A small network was trained on made-up records. Each row is its average activation on records with the value named, seen along a few directions.
Related values have similar rows: they may be neighbours, one step apart, or belong to one group.
In the rows, 128 means zero.

Other fields shift rows strongly along one fixed direction, in all tables alike. That doesn't count.
These rows show it; all are for the same value of a field, averaged over different records:
[143 132 135 128 120 118 125 131 114 127 134 127 131 118 142 124 131 124]
[103 117 140 114 143 115 130 136 108 114 120 134 151 147 135 139 126 118]
[122 123 137 120 132 116 128 138 111 121 126 130 142 133 137 133 126 118]
[ 93 109 137 111 151 116 131 138 106 112 116 137 158 157 138 143 127 117]
[152 139 138 130 108 121 122 131 117 130 140 127 126 110 143 121 135 125]
[158 144 135 137 107 118 126 127 118 133 144 124 121 104 141 117 130 127]
[160 143 136 134 104 120 124 132 118 133 143 123 119 104 140 118 133 125]
[144 134 137 129 116 118 126 134 115 127 135 125 129 116 138 123 128 123]

KATI, 18 values:
lika: [128 139 115 137 129 147 115 118 159 134 123 130 117 128 115 126 125 144]
rako: [146 150 109 152 116 152 121 117 128 150 122 114  99 125 127 109 130 134]
fepe: [172 152 118 151  94 127 117 110 164 141 152 119  82  68 126  93 146 135]
lufir: [161 145 131 129 119 148 133 115 123 142 137 124 109 123 127 123 120 133]
rikat: [ 90 114 149 117 159 123 142 121 113 121 121 128 152 138 119 133 125 117]
nime: [123 118  99 125 138 153 130 134 127 142 120 141 145 152 134 141 121 129]
safot: [136 128 115 131 110 130 124 128 134 130 136 126 119 117 129 140 132 136]
gon: [113 103 109 135 133 121 129 126 140 117 121 140 139 139 113 145 119 137]
seki: [ 84 110 126 121 159 132 118 124 150 110 108 140 136 159 106 126 120 118]
deta: [ 41  77 135 100 193 129 145 145 100 115 100 137 181 238 124 163 113 114]
folir: [131 131 115 127 122 118 140 128 156 124 130 128 124 112 118 122 137 150]
nog: [144 132 111 134 108 137 126 128 158 128 121 138 117 142 130 139 127 140]
zetaz: [104 112 129 123 132 122 133 144 122 124 118 117 136 125 124 127 131 135]
barim: [173 149 134 141  94 122 122 125 119 138 147 122 115  91 144 111 138 128]
susov: [137 127 130 129 114 128 128 127 123 130 145 136 120 126 126 137 134 131]
rim: [125 141 133 129 140 129 135 124 139 134 132 117 111  89 119 122 123 131]
ves: [113 127 140 114 150 127 133 121 126 121 115 131 136 147 116 134 119 114]
bal: [133 131 134 131 136 141 126 125 141 129 123 112 113 119 118 119 131 128]
A value of KATI combines one of 6 hidden first parts with one of 3 second parts; all combinations occur once.
Q: Changing only the second part turns bal into seki. rako has the same second part as bal; what does that change turn rako into?
A: lika
Q: Changing only the second part turns barim into zetaz. susov has the same second part as barim; what does that change turn susov into?
A: safot
Q: Changing only the second part turns nog into nime. fepe has the same second part as nog; what does that change turn fepe into?
A: rim

KEVU, 18 values:
feder: [198 159 128 138  87 134 132 126 116 140 150 137 113 123 154 145 120 129]
gagi: [ 78 111 166 114 171 125 138 154  58 135 126 103 155 180 145 137 122  98]
dad: [203 163  88 170  56 126 118 115 210 152 159 114  58  48 118  96 147 168]
vigav: [105 129 159 111 142  95 105 136 101  90 102 127 136  99 138 112 126  88]
moro: [175 135 135 130  78  99 137 160 105 137 170 123 133  75 162 119 143 128]
puti: [159 155  89 140 128 177 124 124 123 165 117 122 109 165 137 118 124 139]
vub: [ 29  82 125  86 190  92 148 147 151  77  86 135 170 146 107 158 131 145]
rufir: [132  96 118 117 111 117 139 150 102 120 141 143 158 147 130 174 131 147]
ruru: [ 78 130 164 105 182 131 142 119  89 137 125 118 152 131 112 127 111 103]
gulel: [ 81 104 119 139 177 166 138 109 161 134 104 117 117 175  78 116 120 132]
dizom: [154 165 140 133 131 148 138 104 150 149 129 104  88  72 106  89 126 144]
vike: [134 131 128 116 133 160 144 122  89 153 124 124 124 164 136 151 122 121]
ner: [  6  49  84  99 186 118 135 158 124  90  68 170 207 250 126 194 114 140]
rivof: [240 180 161 156  46  95 118 103 101 146 188 126 104  75 169  81 144 110]
rolib: [114 139 155 127 137 121 117 116 170 111 109 124 124 106 109 116 132 128]
rar: [141 125 116 144 125 149  98 104 192 119 136 145  86 127 100 113 134 126]
figi: [178 146  92 159  82 158  92 119 147 144 132 139 109 135 146 124 121 140]
gumu: [ 99 106 138 119 141  92 143 138 115 104 137 132 162  85 132 134 134 117]
A value of KEVU combines one of 6 hidden first parts with one of 3 second parts; all combinations occur once.
Q: Changing only the second part turns moro into rivof. gumu has the same second part as moro; what does that change turn gumu into?
A: vigav
Q: Changing only the second part turns rolib into vub. figi has the same second part as rolib; what does that change turn figi into?
A: ner
Q: Changing only the second part turns dad into gulel. rufir has the same second part as dad; what does that change turn rufir into?
A: vike

NIZUD, 16 values:
sasat: [101 128 136 120 160 139 140 120 139 127 108 115 123 130 105 123 116 129]
zez: [ 12  64 122  91 198 109 136 137 170  72  75 152 175 199  96 175 116 139]
vor: [153 151 143 136 119 144 121 121  98 148 139 122 115 128 135 127 123 118]
gam: [161 154 115 159 112 159 121 106 179 156 143 108  81  86 106  93 128 142]
zom: [136 140 105 140 131 164 119 113 149 144 113 129 102 160 124 120 118 130]
zot: [145 146 120 127 135 156 124 116 125 147 123 123 125 149 129 118 121 126]
sikaz: [110 136 143 117 152 135 132 125 115 131 124 114 119 109 120 121 132 110]
tiri: [163 129 131 131  92 107 129 145  99 127 152 139 146 122 164 147 130 124]
sesa: [166 138 158 132 110 124 131 124  84 138 151 118 128 127 144 111 133 109]
zusa: [ 83 109 152 111 149  82 123 140 117  92 120 137 162 114 130 133 137 110]
nolu: [175 136 108 139  85 126 130 132 107 148 159 136 130 119 153 132 137 139]
mabot: [ 58  80 103 107 167 129 136 155 104 110  93 147 179 221 134 180 117 134]
talen: [123 141 167 117 136 112 138 131 103 134 136 112 131 102 134 107 131 111]
tev: [127 120 124 132 117 114 129 127 159 110 120 130 124  87 115 121 136 141]
tos: [ 83 104 139 107 152  95 128 136 136  95 115 138 147 116 118 131 127 122]
tuf: [252 171  83 181  32 153 112 121 166 167 177 127  61  78 140 108 147 164]
A value of NIZUD combines one of 4 hidden first parts with one of 4 second parts; all combinations occur once.
Q: Changing only the second part turns sikaz into vor. talen has the same second part as sikaz; what does that change turn talen into?
A: sesa
Q: Changing only the second part turns mabot into sasat. tuf has the same second part as mabot; what does that change turn tuf into?
A: gam
Q: Changing only the second part turns zez into zom. tev has the same second part as zez; what does that change turn tev into?
A: zot
